Each row below holds a small network's activations on one input, seen along a few directions.
Each table varies a few parts of the input and shows all the possible inputs, shuffled.
A made-up example of a description, with smaller parts first: one of 4 places along a line, together with either a single point or one of 11 places around a ring or (one of 3 separate values, together with one of 8 places around a ring).
Shared parts are said once, and a part with two or three values counts as separate values.

Rows:
row 1: [-2.35 -3.92 -2.81  7.06  3.57 -0.93  3.41  6.04 -1.28 -2.85 -0.07  8.34
  0.03 -4.79]
row 2: [-2.51  3.40 -4.25 -5.71 -1.07  1.19 -0.83  3.61  0.44 -2.58  1.23  4.33
 -4.03 -3.61]
row 3: [ 0.60  0.87 -2.22 -4.77  3.34 -0.95  2.00  1.37  0.41  3.18 -0.76  3.83
 -6.77 -1.52]
row 4: [ 2.39 -0.59 -0.37  4.18 -6.05 -0.83 -1.37 -3.57  1.87  1.43  4.14 -5.02
  3.79  5.49]
row 5: [ 1.74  3.33  3.14  2.80  0.44 -1.77  0.65 -3.65 -1.69  2.35  3.60 -5.82
  5.37  4.55]
row 6: [-0.34  1.42  5.02 -0.35  1.37  0.91 -1.73 -6.05 -5.16  2.32 -3.36 -7.49
  2.33  0.15]
row 7: [-0.27 -2.83  2.77  2.36 -6.27  0.27 -2.85 -3.45  2.37  0.97 -1.35 -5.77
  1.93  2.85]
row 8: [ 0.52 -2.50  2.65  1.32 -5.04  0.15 -4.03 -4.33 -0.95  1.32 -2.63 -5.89
  1.11  1.36]
row 9: [-0.93  1.06  5.66  0.79  0.33  0.30 -0.69 -4.43 -1.51  2.04 -1.99 -7.06
  3.29  1.77]
row 10: [ 1.36 -0.24 -1.42 -4.63  0.40 -1.21  4.51  1.55  0.92  0.81  0.92  4.90
 -5.30 -1.03]
row 11: [-1.12  3.61 -4.11 -4.53  1.55 -0.01 -0.51  2.98  0.93 -0.14  0.30  2.76
 -5.57 -5.10]
row 12: [-1.27 -4.89 -4.84  3.38  7.87 -0.35  3.36  5.92 -1.41 -4.92 -3.91  3.78
  1.05 -3.96]
row 13: [-0.71  1.57 -1.76 -7.14 -0.75  2.91 -1.74  5.22 -0.01 -2.96  2.58  4.02
 -3.75 -1.19]
row 14: [ 1.57 -0.95  2.35  4.92 -5.73 -0.56 -2.49 -4.04  3.18  0.75  1.13 -4.41
  2.50  5.72]
row 15: [-0.78 -2.91 -3.92  2.46  7.67  0.03  0.62  3.08  0.94 -1.01 -2.01  8.83
  3.87 -4.17]
row 16: [ 1.06  0.83 -1.45 -5.60 -2.24  1.85  2.34  4.28  1.34 -2.33  1.34  5.96
 -3.73 -1.03]
row 17: [ 1.03  2.74  5.55  3.47  0.61 -1.00 -0.63 -4.52 -0.39  1.62  0.85 -5.31
  3.89  4.50]
What do these inputs look like to the network?
> either one of 3 separate values or one of 6 places around a ring or (one of 2 separate values, together with one of 4 places along a line)
Which other rows does row 7 become when the choice among 2 separate values takes its other values? List them by row number.
> row 9

Rows:
row 18: [-1.11 -2.59 -0.72  2.02  7.61 -0.56  2.18  1.35 -2.32 -0.42 -4.57  3.24
  0.68 -4.22]
row 19: [-0.86 -5.77 -3.07  4.62  1.63 -0.26  0.84  3.51  1.45 -2.57 -2.76  4.69
  0.61 -2.69]
row 20: [ 0.76 -0.72  2.52 -0.10 -8.46  0.21 -2.94 -4.02  1.47  1.88  0.49 -5.93
 -1.31  3.00]
row 21: [-0.49 -1.82  2.03  5.17 -3.95  0.69 -3.22 -2.00  0.51 -1.46  0.00 -4.69
  5.51  2.45]
row 22: [-1.02  1.32  3.65  2.83  1.95  0.02 -1.89 -3.70 -3.31  0.92 -1.61 -7.07
  4.99  0.61]
row 23: [ 0.34 -2.12 -2.81  4.94  4.72 -2.33  4.08  2.71  0.34  0.20  0.74  4.94
  0.99 -1.20]
row 24: [ 0.74  2.15  4.26 -3.47 -2.35  0.06 -2.03 -6.00 -1.24  3.76 -1.59 -7.35
 -1.40  2.09]
row 25: [ 1.25  1.55  2.78  5.02 -0.36 -0.95  0.10 -2.65 -0.43  0.50  3.03 -3.95
  5.88  4.72]
row 26: [-0.97 -0.54 -4.89 -5.84 -1.77  2.16 -0.34  6.25  1.84 -3.80  0.63  7.41
 -5.32 -3.44]
row 27: [-1.34  2.55 -2.11 -8.51  4.09  2.05  0.89  4.36 -1.40 -1.75 -1.00  5.96
 -5.27 -4.66]
row 28: [ 2.41  2.63  2.95 -0.75 -4.68 -1.34  0.01 -4.78  1.49  3.74  3.08 -5.12
 -0.71  5.33]
row 29: [ 0.31  3.36 -4.60 -5.92  1.57  0.23  2.31  4.98  1.61 -0.99  3.57  7.86
 -4.66 -1.99]
What do these inputs look like to the network?
> one of 3 separate values, together with one of 4 places along a line
The inputs of row 27 and row 26 match in every part but the choice among 3 separate values. If row 22 is changed in the same way as row 27 into row 26, which row does it become?
> row 21
Which other rows does row 25 become when the place on the line of 4 takes its other values? List them by row number.
> row 23, row 28, row 29

Rows:
row 30: [ 0.96  6.34  3.79 -2.83 -4.75 -0.60 -2.20 -2.30  1.05  2.02  1.15 -5.39
 -3.42  3.26]
row 31: [ 1.57  0.49  0.95  2.78 -0.74 -0.37  1.10 -2.90 -0.85  3.21  4.61  0.49
  5.74  4.13]
row 32: [-2.88  0.24 -1.67 -3.11  4.36  1.43  1.55  6.37 -3.73 -5.81  0.70  6.34
 -3.94 -3.59]
row 33: [ 1.05  5.35  3.40 -4.38 -3.85  0.77 -3.84 -4.07  2.98  2.99  0.70 -3.81
 -1.82  4.09]
row 34: [-0.56 -1.46 -8.13  0.00  1.27 -1.34  2.35  3.91  1.51  0.48  0.08  5.27
 -8.29 -2.53]
row 35: [ 0.18 -2.79  1.28 -4.37  3.18  3.74  2.86  5.49 -0.40 -1.37 -1.48  9.40
 -2.86 -2.64]
row 36: [ 0.49 -1.96  0.61  0.89 -7.88  0.59 -1.50 -0.83 -1.50 -1.81  1.54 -4.48
  1.35  1.87]
row 37: [ 1.43  1.60  1.27  4.33 -1.65 -1.86  2.72 -1.19 -2.79  2.00  5.06 -1.12
  3.97  3.51]
row 38: [ 2.08 -1.96  1.14  4.18  4.52 -1.83  3.07 -0.98  2.26  0.35  0.86 -0.61
  6.17  5.51]
row 39: [-0.87  0.88 -7.64 -1.62  4.22 -0.94  0.28  8.42  0.28 -2.25  2.06  3.38
 -2.91 -4.83]
row 40: [ 0.90 -4.46  0.27  3.93 -3.31 -0.03  0.59  0.58  0.25 -3.89 -2.85 -4.84
  2.47  2.28]
row 41: [ 0.89  2.32  2.33  2.62 -2.06 -1.25 -1.92 -2.51  3.82  2.68  4.71  0.43
  2.88  3.80]
row 42: [-4.43  5.14 -4.23 -2.58  3.84  1.13  2.57  5.63 -0.28 -4.09  0.11  4.85
 -1.07 -7.03]
row 43: [ 0.92  1.77  2.88 -2.41  1.26 -0.82  1.89 -3.14 -1.34  0.90 -1.25 -7.56
 -1.08  2.96]
row 44: [-0.87 -1.72  1.45 -2.30  2.26  2.92  4.99  6.97 -1.72 -2.23 -0.46  7.05
 -5.21 -3.24]
row 45: [ 1.20  3.70  2.46 -4.17 -4.26 -0.03 -0.02 -3.67 -4.18  2.33  1.36 -6.29
 -1.26  2.97]
row 46: [ 0.00 -0.84  1.22  0.49 -7.54  2.58 -5.69 -2.42  4.82 -0.95  1.94 -2.31
  0.31  2.02]
row 47: [-1.32 -0.69 -1.84 -5.41  5.17  1.87 -0.82  4.94 -2.84 -5.10 -0.64  8.64
 -1.59 -2.95]
row 48: [ 0.03 -1.94 -2.89 -1.97 -1.01 -2.17  6.14  2.56  1.93  0.31 -0.20  6.95
 -7.30 -4.56]
row 49: [-3.45  4.30 -4.61 -4.59  4.64  2.16  0.32  4.13  0.94 -3.15 -0.99  7.21
  1.33 -6.35]
row 50: [ 1.99 -0.18  1.94  6.61  4.46 -1.38 -0.92 -4.06 -1.27  1.78 -1.85  0.00
  5.68 -0.33]
row 51: [ 0.01  0.23 -8.28 -3.36  5.17  0.53 -1.88  6.56  1.45 -1.42  0.96  5.87
 -0.72 -4.07]
row 52: [-0.48  0.24  1.79  1.89 -8.58  0.79 -4.18 -0.48  3.26 -1.93  2.44 -3.86
 -1.36  1.43]
row 53: [-0.84  0.28  4.68 -2.15  4.07  0.03 -2.75 -5.90 -2.86  4.63 -3.82 -6.22
  0.94 -2.08]
row 54: [-1.06  1.37  4.66 -0.40  3.34 -0.89 -1.00 -4.54 -4.91  3.56 -3.23 -7.83
 -0.91 -2.74]
row 55: [-3.46 -5.26  1.72  6.13 -0.49  0.32 -4.77 -2.29  0.00  0.90 -6.21 -2.21
  4.32 -2.08]
row 56: [-0.06  3.24  2.74  4.25 -2.81 -2.41 -0.20 -0.94  2.42  1.59  5.53 -1.22
  0.95  3.27]
row 57: [ 1.22 -0.85  0.99  6.07  3.89 -2.38  4.86  0.10  0.70 -0.72  1.70 -2.16
  4.13  5.00]
row 58: [-3.94 -4.29  1.98  7.63 -1.15 -1.00 -3.02 -0.73 -1.53 -0.08 -5.60 -3.91
  2.40 -2.63]
row 59: [ 1.74  0.96  1.96  8.22  3.73 -2.32  0.87 -2.72 -3.16  0.66 -1.13 -1.70
  3.67 -0.89]
row 60: [ 1.00 -2.16 -8.30 -2.08  2.09 -0.98  0.02  2.50  2.62  1.50 -1.30  7.39
 -6.21 -1.89]
row 61: [ 1.45  0.74  2.70 -4.19  1.87  0.28  0.17 -4.63  0.36  1.85 -1.76 -6.00
  0.67  3.54]
row 62: [ 1.26  2.71  1.96 -5.74 -3.46  1.49 -1.49 -5.40 -2.39  3.38  1.07 -4.73
  0.51  3.64]
row 63: [ 1.04 -2.91 -2.94 -3.96 -0.11 -1.40  4.08  0.98  3.37  1.46 -1.22  9.20
 -5.10 -4.01]
row 64: [ 1.44 -5.53  0.20  2.32 -2.59  1.29 -1.16 -0.90  1.95 -2.87 -3.56 -3.29
  4.31  2.85]
row 65: [ 1.41 -2.90  0.15 -0.72 -7.07  2.07 -3.09 -2.54 -0.22 -0.94  0.96 -2.93
  3.26  2.28]
What do these inputs look like to the network?
> one of 2 separate values, together with either one of 6 places around a ring or (one of 3 separate values, together with one of 4 places along a line)
The inputs of row 52 and row 46 match in every part but the choice among 2 separate values. If row 40 is changed in the same way as row 52 into row 46, which row does it become?
> row 64
Which other rows does row 33 become when the choice among 3 separate values takes its other values? List them by row number.
> row 41, row 46

Rows:
row 66: [ 0.80  4.69  0.39  1.95  4.23 -1.85  4.16  1.36 -2.63  0.32  4.62  0.25
  2.06  1.46]
row 67: [-0.30 -3.26 -2.88  0.11  0.35  2.31  0.66  5.59  1.09 -4.65  1.33  8.09
  2.15 -1.14]
row 68: [ 2.17 -1.03 -0.61  4.21 -0.16 -3.74  5.53  0.58  2.62  1.30  2.49  2.14
 -2.51  2.71]
row 69: [-3.77 -3.61 -3.67  0.83  0.55  1.86 -3.25  4.37 -1.35 -4.69 -4.73  1.66
 -0.77 -6.68]
row 70: [ 0.74  1.48  6.41 -2.42  0.16  1.37  0.05 -4.85 -4.61  0.62 -1.21 -8.80
  3.81  4.37]
row 71: [ 2.06 -4.14 -1.74 -1.28  2.22 -0.69  4.99  2.12  1.46  1.00 -0.66  8.62
 -2.93 -0.40]
row 72: [ 1.30  2.04 -0.77 -6.10 -5.17 -0.53 -0.22 -1.11  4.10  2.65  1.48  1.53
 -8.17  0.12]
row 73: [-0.11  7.92 -0.65 -8.96 -0.46  1.14 -1.89 -0.23 -0.96  1.43  3.62 -0.87
 -3.77  0.02]
row 74: [-0.34 -0.09 -1.69  5.58 -2.01 -0.61  1.32  4.18  2.27 -4.13  4.37  1.58
  2.59  2.19]
row 75: [-0.97 -0.46 -0.41  7.18 -2.46 -0.41 -5.55 -2.50  2.46  0.39  0.52 -2.55
  6.09  0.77]
row 76: [-1.81 -4.54 -1.39 -0.06  2.25 -0.77  0.99  1.10 -1.29  1.38 -6.48  2.53
 -6.00 -6.81]
row 77: [-1.43  3.07 -1.73 -4.80 -7.24  2.36 -4.46  2.65  3.78 -2.87  3.11  1.07
 -2.96 -0.44]
row 78: [ 0.95  1.45 -1.71 -4.03  7.61  0.86  3.68  3.32 -2.29 -1.05  1.24  5.54
  1.56 -0.47]
row 79: [ 0.10  4.12  0.45  3.09  4.48 -1.72 -2.53 -4.92 -0.81  3.77  0.41 -4.86
  5.59  1.00]
row 80: [-3.44  1.35 -0.33 -2.27  7.06  1.10 -0.19  1.80 -5.26 -0.45 -4.81  0.64
 -1.82 -7.40]
row 81: [ 2.46 -4.27  5.31 -0.13 -4.51 -0.17  1.20 -5.67 -0.62  2.29 -2.92 -6.96
 -0.42  5.08]
row 82: [ 1.58 -1.76 -0.39  5.24 -0.26 -3.32 -1.40 -5.57  3.29  5.55 -1.30 -3.07
  1.22  1.84]
row 83: [ 0.00 -2.97  5.40  1.88 -6.64  2.81 -3.12 -2.23 -1.24 -2.84 -1.07 -6.53
  4.33  3.79]
What do these inputs look like to the network?
> one of 3 separate values, together with either a single point or one of 5 places along a line
The inputs of row 72 and row 77 match in every part but the choice among 3 separate values. If row 81 is changed in the same way as row 72 into row 77, which row does it become?
> row 83
Which other rows does row 80 become when the choice among 3 separate values takes its other values? List them by row number.
> row 69, row 76
Which other rows agree with row 79 in the choice among 3 separate values? List them by row number.
> row 66, row 70, row 73, row 78, row 80
